A small network was shown many inputs. Here are its activations along a few directions, one row for each input.
In each table, some parts of the input vary, and every possible input appears once, in random order.
A made-up example of a description, with smaller parts first: one of 8 places around a ring, together with either a single point or one of 11 places around a ring or (one of 3 separate values, together with one of 4 places along a line).
Shared parts are said once, and a part with two or three values counts as separate values.
In the rows, 128 means zero.

Other details of the inputs shift rows strongly along three fixed directions, in all tables alike. That doesn't count.

Rows:
R1: [137  79 159 107  98  86 114 161 117  70 141  99 117 192]
R2: [142 124  96 173 100  80 151 173 148  93 148  95 153 146]
R3: [147 133 175 112  93  82 115 189 140  67 123 109 143 174]
R4: [112 145 118 111 145 151 109 135 142 115 120 167  98 115]
R5: [132 143  92 146 146 154 122  97 138 151 150 154 132  64]
R6: [152 134 132 169 162 164 104  95 151 189 121 126 159 100]
R7: [130 149 153  84 151 163 135  93  64 129 103 125  97 153]
R8: [133  85  86 172  99  75 111 121 149 130 109 174 119 145]
R9: [102 135 167  77 152 149 116 115 120 121 129  94 130 163]
R10: [120 137  99 131 132 141 116  92 107 140 119 164 105 135]
R11: [162 121  93 188 133 102 156 145 158  99 134 175 130 117]
R12: [156 118 117 152 108 125 112 122 149  86 146 197 127 159]
R13: [162 120 102 187 141 163 144 124 116 159 123 142 132 118]
R14: [153 113 168 120 102 111 114 150 103  90 128  79 148 188]
R15: [129 106 130 141  91  94 120 180 145 146 129  95 157 109]
R16: [122 108 149 105 140 142 145 145  74 107 113  80 109 173]
R17: [143 114 131 186 132 101 175 174 131 141 137  86 154 155]
R18: [133  94  85 180 100  99 131 144 136 119 165 175 121 127]
R19: [141 111  95 170 130 109 160 142 139 130 143 146 135  89]
R20: [102 127 148  80 104 116 120 177 135  88 118  91 127 163]
R21: [117 140 147  80 133 143 140 143  96 109 142  23 134 140]
R22: [127 113 116 144 127 139 161 188 131 159 119  80 130 111]
R23: [131 115  85 144 132 152 122 112 167 150 134 121 142  87]
R24: [143 130 130 109 161 170  91  82 145 140 119 129 124  83]
R25: [112 133 167  90 147 137 139 144 107 122 157  63 123 164]
R26: [120 173 156  80 115 118 119 133 108  94 134 170 105 129]
R27: [117 138  99 124 158 151 116 103 137 119 123 138 114 103]
R28: [121 137 139 124 161 123 155 114 112 150 112 133 114 142]
R29: [135 155 116 168 165 181 129 105 131 198 137 101 156 100]
R30: [145 143 152 116 120 142 124 133  91  85 149 114 122 177]
R31: [112 169 157  83 166 139 117  81 108 122 129 163  98 150]
R32: [128 131 163 135 109 138 148 102 123  53 125 176  76 175]
R33: [139 113 181  94 149 105 101 116 151  76 148 179  99 164]
R34: [122 142 174  73 160 169 110  94 132 120 151 138 115 142]
R35: [142 135  94 180 105 106 132 174 170 112 139 173 130 123]
R36: [141 143 176  69 147 154  79 116 144  90 122 187  93 119]
R37: [110 118  86 136  94  85 143 136 144 133 113  84 155 135]
R38: [122 105 133 152 105  68 133 141 132 162 129  96 163 135]
R39: [130 126  83 157 139 113 158 122 131 150 102 131 125 105]
R40: [123 162 116 114 132 129 128  97 110 129 134 137 130  98]
R41: [116 102  73 157 122 115 123 128 175 124 121 135 141 110]
R42: [119 142 100 123 125  89 129 113 137  86 126 169 107 136]
R43: [114 134 178  84 123 128 131 129 111 124 160  88 148 151]
R44: [112 170 144 109 159 167 127  84  92 190 135 104 140 101]
R45: [123 158 174  86 157 149 119 101 106 114 168 153 111 131]
R46: [142 137 107 150 112 135 134 135 148 136 130  74 174 118]
R47: [110 141 112 123 131 178 135 163 118 195 122  31 145  93]
R48: [112 145 117 105 105 119 117 134 147 129 106 151 124 129]
R49: [148 142 155  84 171 153 133 105 119  70 137 173  85 121]
R50: [122  87 105 141  98 137 133 151 125 152 139  60 149 147]
R51: [119 137 145 119 195 179 135  98 112 162 113 128 112 117]
R52: [126 148 147  94 118 122 118 104  81  91 146 167 105 156]
R53: [133 105 127 161 137 119 112 113 152 174 144 142 149  96]
R54: [132 139 136 109 121 110 110  99 118 131 115 122 145 103]
R55: [145 128 135 153 125 106 125 128 171  95 154 187 137 159]
R56: [133 130 156 127 156 138 153 126 109 143 150 133 125 120]
R57: [143 114 118 149 118  97 146 121 107 100 135 209 102 140]
R58: [ 96 115 111 147 147 136 145 149 121 182 127  35 151 136]
R59: [121  68 105 159 105 100 115 156 128 138 109  74 142 156]
R60: [134 157 180  91 162 125 142  94  97 104 137 195  99 138]
R61: [131 138 121 169 120 119 155 102 170  65 120 192  91 124]
R62: [ 98 167 147  72 113 129 135 159  87 137 105  48 129 150]
R63: [154 142 141 144 126 120 148 168 139  90 125 176 116 136]
R64: [119 149 157  70 132 125 111  97  98 127  92  63 140 135]
R65: [145 141 125 141 101 116 116 156 174  88 135 188 132 137]
R66: [120  86  70 180 117 105 123 143 148 113 135 170 108 144]
R67: [124 141 141 114 165 146  99  67 132 178 102 147 126 112]
R68: [108  79  91 153  96 114 130 157 132 134 123  79 147 161]
R69: [147 101 102 174 132 138 142 122 118 145 146 183 114 103]
R70: [136 127 139 116 119 139  98  85  93 154 117 136 134 118]
R71: [111 109 176  94 140 107 117 142 118 115 118  60 138 177]
R72: [132 144 128 132 120 109 150 148 122 124 118 179 115 106]
R73: [140 108 116 149 130 175  99  95 108 204 126 100 153  81]
R74: [107 140 173  85 106  97 142 135 100 126 142  73 156 169]
R75: [121 137 126 119 158 169 135 143 121 151  98 125 111 102]
R76: [126 107 101 149 132 128  92 139 175 143  99 168 120  97]
R77: [124 171 159  72 152 153 133 120  98 117  94 158  93 128]
R78: [122 120  94 150 104 145 123 103 111 186 125 116 156 106]
R79: [118  97 106 141  82  92 137 199 172 115 139 105 139 141]
R80: [108 138 102 137 148 158 125  86 139 215 111 108 152 104]
R81: [137  78 105 164 119 123 162 168 112 138 135  91 121 147]
R82: [156 126 164 114 108  78 121 152 137  52 130 103 147 169]
R83: [132 119 117 120 157 140  91  91 152 119 104 149 120 100]
R84: [128 133 108 125 102  84 124 107 152  88 140 194 131 118]
R85: [122 157 139  98 129 180 102 112 133 156 135 149 135  78]
R86: [125 109 121 146  71  52 128 183 144 129 117 116 153 129]
R87: [116 161 117 170 131 202 149 110 148 188  89 109 120  73]
R88: [136 136 144 105 137 148 105  99 117 148 129  91 152  83]
R89: [119 129 124 195 135 145 166 106 164 155 119 138 116 121]
R90: [131 126  93 144 121 140 121 105 156 149 146 143 153  74]
R91: [115 133 113 141 102 126 140 179 126 159 143  81 148 101]
R92: [136 165 134 106 159 160 143  86  90 149 115 133 127  82]
R93: [139 112 106 168 114 100 153 174 154 120 141 191 117  99]
R94: [128 140 125 113 125 117  92 112 154 129  94 191 109 111]
R95: [122 158 159  76  98 103 109 130 134  74 134 202 112 138]
R96: [122 106 156  94  85 110 131 151  93  94 159  82 144 175]
R97: [116 130 150  87 150 139 157 146  84 109 107  32 130 145]
R98: [119 134 111 111 121 152 107  80 112 146 112 150 120 137]
R99: [127  82  93 163 100 100 141 170 132 112 155 109 119 160]
R100: [135 107 113 167 169 148 152 128 145 173 138 138 120 106]
Each input here is: one of 4 separate values, together with either a single point or (one of 4 places along a line, together with either a single point or one of 5 places around a ring).
- Changing only the choice among 4 separate values turns R70 into R38. The same change can be made to R7. Which row results? => R28
- Changing only the choice among 4 separate values turns R27 into R66. The same change can be made to R64. Which row results? => R8
- Changing only the choice among 4 separate values turns R97 into R51. The same change can be made to R46. Which row results? => R55
- A walk changes only the place on the line of 4. It starts at R14 and steps to R12. List the rest of the walk in order. => R30, R13
- Which other rows does R66 become when the place on the ring of 5 takes its other values? List them by row number. => R10, R18, R52, R99
- Which other rows does R88 become when the choice among 4 separate values takes its other values? List them by row number. => R15, R53, R73
- Which other rows does R2 become when the place on the line of 4 takes its other values? List them by row number. => R11, R46, R82

Rows:
R101: [147 162 149 107 188 207 119  80 146 132 125 185 101  93]
R102: [141 108 158 106 117 102 105 124 117  71 161 121 131 181]
R103: [117 129 143  95  77  98 130 167 130 109 135  42 167 147]
R104: [125 127  84 154 125  90 133 123 172  86 126 247  88 115]
R105: [129 163 144 119 121 123 153 155 108 120 131 104 137 122]
R106: [130 162 170  67 129 106 136 133  85  65 133 192  94 144]
R107: [153 112 120 186 114  86 158 175 160  97 156 178 122 133]
R108: [148 114 122 149 121 139 103 132 154 139 143 116 155 100]
R109: [114 150 148 111 161 141  92  76 137 219 102 100 164  92]
R110: [116 135 161  82 130 140 109 109  84 103 114 104 107 173]
R111: [117 176 128 111 158 190 130 108 122 168 103  85 134  84]
R112: [126  89 123 148 129 119 127 146 136 123 137 122 123 164]
R113: [108 131 148  97 129 132 152 123  84 118 111  76 118 178]
R114: [125  95 114 187 119 114 177 160 111 166 149  72 149 140]
R115: [128 141 166  91 124 110 154 111  80  79 135 156  98 178]
R116: [132 106  97 152 108 107 105 101 124 137 128 124 142 123]
R117: [139 106 129 139 128 143 132 170 143 152 120  71 150 126]
R118: [123 148 109 123 141 180 108 114 155 167 108 145 128  85]
R119: [131 114  78 154  97  96 102 119 159 135 128 178 138  86]
R120: [118 139 117 110 139 152  98 109 126 147 107 160 105  84]
R121: [122  80  82 200 131 113 165 153 155 157 137 110 138 140]
- What is each input in this table made of? => either a single point or (one of 4 places along a line, together with one of 5 places around a ring)
- Which other rows does R107 become when the place on the line of 4 takes its other values? List them by row number. => R101, R108, R117
